These are the activations of a small neural network, seen along a few directions. Each row is one input.
In each table, some parts of the input vary, and every possible input appears once, in random order.
Descriptions start from the smaller parts, as in this example, which fits no table here: values(3) and (point or ring(11) or (line(4) and ring(8))).
Shared parts are said once, and a part with two or three values counts as separate values.

Other details of the inputs vary at random and push rows far along two fixed directions, the same in every table; ignore that.

A family of inputs:
row 1: [  0  48 -31  25  79  19  25 -39  46 -26  73 -29]
row 2: [  39  -46    3   14  -41   18  -16   36  -35   57 -101   23]
row 3: [ 36 -26 -36  68  72  72 -26  -3  33  48 -17  13]
row 4: [-36  21 -17 -20  34  -7   4   1  37 -23  51 -51]
row 5: [ 29 -42   6  28 -43  38 -15   6 -53  34 -87  30]
row 6: [  8  23   5  -1  -6 -37  -4 -11   9  12  20  14]
row 7: [ 47 -25 -41  68  65  72 -24 -16  37  33 -25   0]
row 8: [-50  45   7 -38 -13 -51  44 -10 -12 -37  43 -46]
row 9: [ 44   5 -35  36  33  -4 -32 -33  46   7  14 -18]
row 10: [-41   0  19 -38 -43   6  -3  -4 -26 -40   4 -14]
row 11: [-20 -27  21 -11 -75 -25   2  16 -25  -2  -8  52]
row 12: [-58  46   5 -56 -10 -47  31  -6   4 -57  60 -56]
row 13: [ 16  -3 -38  37  56  19  -2  -1  37  24  -7 -31]
row 14: [ 42 -14 -31  28  34  13 -14  -3  56  11  35  45]
row 15: [ 19  29   9  14  94 -15  -7 -11  68 -28  82   7]
row 16: [ 46 -55  44  37 -31   3 -40  22 -31  26 -75  43]
row 17: [-59  60   9 -42  -2 -62  56  -4 -15 -35  63 -37]
row 18: [ 33  30 -48  58  90  -5 -12 -43  77  15  56 -23]
row 19: [-48  16  44 -28  -9 -48  -6 -10   1 -70  55 -26]
row 20: [-18  11  16 -34 -47  -4   8 -16 -34 -45   5 -18]
row 21: [-36  -1  -6  -6  11  -5   5   9   8   5   4 -32]
row 22: [ 12   1  27 -38 -61 -45 -15   0 -26   5 -17  30]
row 23: [-19 -43  12   9 -77 -19  -5  12 -38   7 -27  44]
row 24: [-11 -10  32 -49 -48   8  -3  14 -38  -9 -20  33]
row 25: [ 33 -53  15  -7 -36  49 -35  22 -29  35 -71  46]
row 26: [ 52  19 -32  31  52   7  16   0  30  30  -2  -7]
row 27: [ 64 -33 -12  95  79  26 -39  -6  39  32 -20  15]
row 28: [-87  46  24 -43   1 -22  36  -6 -14 -44  73 -10]
row 29: [  9  16   9 -28   4  12   7  -3  -2 -14  15  23]
row 30: [-44 -22  12  -8 -63 -29   6  -3 -16 -24  12  19]
row 31: [-10   9   5 -34 -48 -30  13  -1 -28 -27 -11 -39]
row 32: [-29  16  31 -37 -38  -6  20   4 -37 -17   3  20]
row 33: [ -5  19  -1  11  -3 -40  -3 -18   2  10  21   0]
row 34: [ -7 -49   5  -3 -83 -10 -23   2 -22 -17 -28  22]
row 35: [ 64 -38 -14  92  74  30 -44 -13  44  22 -23   2]
row 36: [  0  35 -27 -12  91   3  12   7  72   4  74 -18]
row 37: [  6  54 -33  11  89  -8  32  -3  62   4  65 -23]
row 38: [ 33  -6 -31  41  32  12   3   6   8  39 -33 -11]
row 39: [ 83  -4 -37  63  62  60  -9 -15  29  40 -24  24]
row 40: [-32  35  -6  -2  35   8  23 -25  17 -32  54 -23]
row 41: [ -8 -21  10 -11 -59 -15   6  12 -47  10 -63 -18]
row 42: [ 11 -20 -26  36  38  22 -10  18  15  46 -28 -10]
row 43: [-95  33  25 -47  -1 -12  25  -9  -3 -48  73 -25]
row 44: [-24 -35  21 -24 -59  25 -25   6 -37 -13 -39  -2]
row 45: [ 64 -41   1  -3 -42  13 -16  28 -31  44 -94  25]
row 46: [-28   5  14 -14   9  22   2   9   0   2  19  17]
row 47: [ 31 -45  14  14 -42  46 -23  18 -41  39 -85  45]
row 48: [-32  -3   8 -38 -44 -20   1  12 -21 -21 -14 -35]
row 49: [-46   4  25 -43 -32 -25  15  32 -23   7  -3  -2]
row 50: [ -4  -9  23 -50 -48 -20   5  30 -32   7 -32  10]
row 51: [-54  18  11 -29 -16 -35  27  16 -22  -5  11 -21]
row 52: [ 31 -26   6  24 -40  27  -4  -2 -54  23 -69  23]
row 53: [ 12   2  28 -45 -53  -2   9   2 -47 -15 -21  30]
row 54: [-21  33 -11 -13  28  11  10 -25  24 -46  56 -29]
row 55: [ 65  17 -32  12  51   7   9  -1  36  20   3  -2]
Description of these inputs: line(5) and (values(3) or (values(2) and line(4))).
Q: The inputs of row 22 and row 18 match in every part but the line(5) part. If row 50 is changed in the same way as row 22 into row 18, which row does it become?
A: row 13
Q: The inputs of row 26 and row 55 match in every part but the line(5) part. If row 46 is changed in the same way as row 26 into row 55, which row does it become?
A: row 25
Q: Change only the values(2) part in row 46. List by row number the other rows that result.
A: row 49
Q: Change only the line(4) part in row 8. List by row number the other rows that result.
A: row 13, row 21, row 41

A family of inputs:
row 56: [ 74 -30  11  -9 -64  -1 -15  11 -47  36 -92  36]
row 57: [ 10   4 -12  20  31   1  -6  -3  26   9   6 -18]
row 58: [-31  38  -8 -27  47   6  29   0  21 -16  54 -10]
row 59: [  4  -9   3  -1   0  28  -7   5  -6   2 -19   1]
row 60: [ 21  -6 -10  35  35  -8 -17  -5  33   2  12  -3]
row 61: [  6 -18  17  -3 -33  17  -5  14 -30  21 -36  39]
row 62: [ 49  22 -24   5  22  -2  -3 -22  18  -5   8 -12]
row 63: [-60  35   8 -46   3  -7  27  -5  -9 -43  51 -29]
row 64: [-66   9  49 -68 -73 -36  14  11 -40 -44  26  14]
row 65: [  7 -28  28   0 -41   2 -12  12 -31  11 -23  52]
row 66: [ 12  -1 -18  20  34  32 -14 -15  24  -2  13  -4]
row 67: [-11 -33  17  -8 -67  21  -8   2 -54  -4 -63   4]
row 68: [ -5 -22  25 -14 -39  -4 -13   8 -18 -11  -6  31]
row 69: [ 10   7 -25   9  35   9  10   9  21  18   1 -25]
row 70: [ -4  15 -12   0  37  18   3  -4  33  -8  37   3]
row 71: [-18  -8  22 -30 -45   9  14  24 -52  10 -38  22]
row 72: [  0 -37  34 -21 -66   2 -16  15 -46   9 -51  43]
row 73: [ 12   5 -24   7  43  37   6   6  21   8   4  -5]
row 74: [ 8  3 -6 13 32 28 -8 -7 24 -2 13  0]
row 75: [-42   7  18 -31 -42 -36   5   0 -25 -21   7 -23]
row 76: [  9 -11  -9  34  22  19 -13 -24  23 -16  23   5]
row 77: [ 10   0 -12   8  11   5  12  17  -9  34 -24  -3]
row 78: [  6  41   5 -44 -13 -36  24  -6   1 -26  34  -5]
row 79: [ -7   3  -3 -12   5  19   4   7   3  -2   4   3]
row 80: [ 31 -13 -34  43  42  58  -8 -11  16  16 -23 -14]
row 81: [ 14 -20   2  15 -12 -18 -16  11   4   7 -13  12]
row 82: [-32  22  10 -26   1 -35  18   4   5  -8  31  -8]
row 83: [ 14  12 -22  22  41   5  10   5  21  30   5  -2]
row 84: [  2 -23   0   0 -36   0 -11   7 -29  16 -50 -16]
row 85: [ 56  22 -18   8  30   2   0 -16  25   0   5  -7]
row 86: [-28  26  -5   2  30 -38   2 -16  31 -34  68 -22]
row 87: [-30  37  -7 -12  39 -18  20  -4  27 -17  51 -38]
row 88: [  2  -7   9   5   1 -30  -4   4   9   3   8  14]
row 89: [-49   1  18 -34 -59 -25  21   5 -50 -17 -21 -34]
row 90: [  1 -30  13 -15 -62  -7  -5  25 -42  23 -66   1]
row 91: [ 36 -37   3  30 -30   0 -20  17 -21  45 -66  33]
row 92: [  0 -11  16   3   0   5 -15  -5   5 -16  15  16]
row 93: [-58  49  -8 -18  28 -32  33 -18  22 -39  73 -52]
row 94: [ 14   0 -15  21  27  -7  -7   1  32  10  13  -4]
row 95: [  1 -15  -2  16 -11  27 -10 -13  -8  -7 -17  -1]
row 96: [ 50  15  -2  -6 -14 -12  11  -1 -11  19 -20  26]
row 97: [  1 -34  28 -13 -68 -26 -12  20 -44  19 -59  23]
row 98: [ 35 -17 -36  58  34  24 -17 -15  28  23 -22 -19]
row 99: [  5 -37  21   1 -48   7 -28  -2 -31  -8 -29  24]
row 100: [  5   3 -18  12  32  32  -6 -11  17  -2  10 -11]
row 101: [ 44 -21 -15  43  41  44 -28  -9  32  17 -12  15]
row 102: [  1 -35  13  20 -53 -20 -18  -4 -30  -4 -42   2]
row 103: [ 37 -35 -21  54  -4  14 -27 -10   3  23 -49  -5]
row 104: [ 11  -7 -16  35  28  29 -12 -24  25 -10  16  -1]
row 105: [ 37 -10 -32  37  48  32  -6   4  24  33 -27 -24]
row 106: [  7 -11   6  -3  -2  18  -6   5  -2  11 -14  24]
row 107: [ 10  -1 -18  27  26  -5 -15 -12  25   3  11 -16]
row 108: [ 38 -24 -17  27  13  17 -11  12   3  45 -50   4]
row 109: [-38  10  35 -34 -36 -19  13   8 -26 -16  23  32]
row 110: [ -2  20 -21   0  48  -1  20   5  24  14  21 -22]
row 111: [ 77   1 -38  41  29  21 -10 -29  23  13 -24  -8]
row 112: [-27   9  24 -24  -1 -19   6  -3   5 -26  48  25]
row 113: [ 40 -11 -25  29  49  47 -11   1  26  32 -18  16]
row 114: [-57  37  14 -44  -9 -46  27   4   6 -31  57 -23]
row 115: [-65  17  36 -52 -45 -29   9  -8 -27 -52  44  -4]
row 116: [-35  21  -6 -23   5 -17  19   0  -7 -15  22 -41]
row 117: [-41  18  25 -39 -27  -8  24  12 -29 -10  14  17]
row 118: [-42  -4  42 -38 -69 -47   2  12 -41 -22 -10  -6]
row 119: [ -3  25 -13  13  40 -12  14   1  28  14  33  -1]
row 120: [-32  37  -5 -21  45  11  23  -3  20 -27  51 -25]
row 121: [-26  36   3   1  35 -44  19  -3  31 -16  72   6]
Q: The inputs of row 107 and row 118 match in every part but one. If row 84 is changed in the same way as row 107 into row 118, which row does it become?
A: row 87
Q: What is each input in this table made of?
A: line(6) and (point or (values(2) and line(5)))
Q: Change only the line(5) part in row 120. List by row number the other rows that result.
A: row 59, row 74, row 92, row 101
Q: Change only the line(6) part in row 110. List by row number the other rows that result.
A: row 69, row 77, row 89, row 105, row 116
Q: Change only the values(2) part in row 83. List by row number the other rows that result.
A: row 117
Q: Change only the values(2) part in row 66. List by row number the other rows that result.
A: row 75

A family of inputs:
row 122: [  9  15 -32  11  58  43  19  12  18  32  -6 -17]
row 123: [ 65  49 -71  51 104 -10   7 -39  84   5  48 -62]
row 124: [-41 -23  19  -7 -38 -15  -2  20 -28   6 -25  -6]
row 125: [  16  -60   42  -21 -108   36  -29   11  -81    3  -95   54]
row 126: [ 46   3 -49  29  38  50  -2 -21  13  11 -37 -56]
row 127: [ 21  22 -72  72 109  17  -7 -42  84  -9  49 -84]
row 128: [-95  82   9 -75  39 -25  63   1  15 -53 112 -39]
row 129: [-119   65   12  -46   32  -61   53    3   21  -46  113  -52]
row 130: [-70  87   9 -61  31 -85  64   4  22 -32 110 -30]
row 131: [ 51 -24  -1  12 -25 -12  -9  22 -19  51 -67  25]
row 132: [ 39  -9 -24  25  45  61 -11  -4  23  18 -11  13]
row 133: [  7 -42  14  32 -21  19 -37 -11  -4  -8 -14  33]
row 134: [   1  -50   44  -35 -107   27  -18   16  -83    0  -87   43]
row 135: [ 97 -32 -28  56  27  21 -29   9  22  64 -61  34]
row 136: [  2 -41  13  27 -21  15 -33  -4  -6  -2 -20  25]
row 137: [ -8  22  27 -32 -25 -46  10  -5  -3 -28  41  26]
row 138: [   0  -20   55  -38 -102  -42  -10    5  -59  -20  -28   52]
row 139: [-46 -15  28 -12 -34 -16  -9   3 -16 -24  12   6]
row 140: [-25 -22  10   8 -13  -3 -12   9  -6   2  -8   0]
row 141: [-71  13  48 -85 -80 -17  29  20 -68 -33  -4   2]
row 142: [121 -21 -55  89  91  43 -35 -11  72  61 -22  32]
Q: The inputs of row 137 and row 134 match in every part but one. If row 138 is changed in the same way as row 137 into row 134, which row does it become?
A: row 125
Q: What is each input in this table made of?
A: values(3) and (point or line(6))
Q: Change only the line(6) part in row 136. List by row number the other rows that result.
A: row 124, row 129, row 133, row 139, row 140

A family of inputs:
row 143: [ 58 -25 -27  65  54  49 -23  -1  35  46 -16  45]
row 144: [-37 -25  42  -6 -41 -55 -31   3   4 -33  34  24]
row 145: [ 70 -13 -22  52  38  26 -19 -11  30  32  -9  41]
row 146: [  7  -1   4  -8 -28 -26  10  13 -21  22 -27   7]
row 147: [  7 -12  -2   0 -44  -6   0  -2 -35   7 -52 -25]
row 148: [ -9 -21  -4   4 -41   4   0   5 -37  12 -54 -27]
row 149: [ -3 -22   7 -20 -31  11  -5  25 -27  17 -52 -11]
row 150: [ 51 -37 -28  74  56  -9 -46  -1  63  34 -10  -6]
row 151: [ 14 -18  20  -1 -42  -6  -7   5 -26  10 -23  47]
row 152: [-28  29   9 -32 -33 -38  22 -12 -26 -29   9 -39]
row 153: [-64  12  28 -36 -43 -18  15 -10 -31 -47  31  -6]
row 154: [  7 -17  18 -21 -30  11 -14   5 -14  -9 -15  23]
row 155: [-47  52   1 -30  23 -47  41   2  17 -16  69 -18]
row 156: [ 23   6   8 -10 -29 -33   8   5 -23  16 -26   7]
row 157: [ 12 -17   5  11 -32  12 -12 -14 -21  -9 -26   7]
row 158: [-21  54 -31 -13  88  -3  25  -7  65 -19  85 -45]
row 159: [ 33  -7  16   2 -28 -12  -6  -4 -16   6 -15  41]
row 160: [-33  34 -23  20  76  21  13 -28  50 -32  84 -22]
row 161: [ 57 -17 -41  62  59  32 -10  10  35  62 -35   9]
row 162: [ -2 -31  20  -9 -19  35 -20  15 -19   6 -31  26]
row 163: [ 62  -8 -44  35  60  36 -16   2  42  36 -23 -16]
row 164: [-16  -6   0 -10 -45 -12   8   0 -36  -2 -36 -31]
row 165: [ 22   0   6 -26 -27 -13  -1   8 -19   1 -33 -12]
row 166: [-68  56   6 -32  37 -39  46   7  18 -20  80 -21]
row 167: [  1  45 -23 -17  57 -13  18  -8  44 -17  56 -36]
row 168: [-13   8  25 -42 -31 -12   1  -2 -13 -32  18  14]
row 169: [-23 -25   1   5 -32  16   1  13 -40  15 -56 -27]
row 170: [-26  37 -24  -8  81  13  20   3  52  -7  61 -40]
row 171: [  2 -27  15 -10 -18  30 -18  11 -12   2 -23  24]
row 172: [ 66   4 -28  32  66  34 -19 -18  54   5  17  12]
row 173: [ 62  10 -40  46  63   7  -1  -7  43  40   0   0]
row 174: [-33 -12   2  -8 -38   0   9   8 -38   2 -37 -33]
row 175: [-64  49  26 -42   3 -44  34  -6   8 -43  94  17]
row 176: [  6 -25   5  13 -36  18 -14  -9 -26  -4 -32  10]
row 177: [-27 -18  10   8 -11  28  -6  -3 -21 -10 -11   2]
row 178: [ 21 -16   9   9 -36   8 -13 -14 -25  -9 -31   9]
row 179: [-42  16  24 -47 -15  -9   9   1  -3 -38  45   7]
row 180: [-24 -14  31 -10 -32   1   0  15 -30   5  -9  43]
Q: What is each input in this table made of?
A: values(2) and (point or (values(3) and line(6)))
Q: The inputs of row 154 and row 163 match in every part but the values(2) part. If row 172 is changed in the same way as row 154 into row 163, which row does it become?
A: row 165
Q: Change only the values(2) part in row 177. List by row number the other rows that result.
A: row 169
Q: Change only the values(3) part in row 143. List by row number the other rows that result.
A: row 160, row 171
Q: Change only the values(2) part in row 146. List by row number the other rows that result.
A: row 151
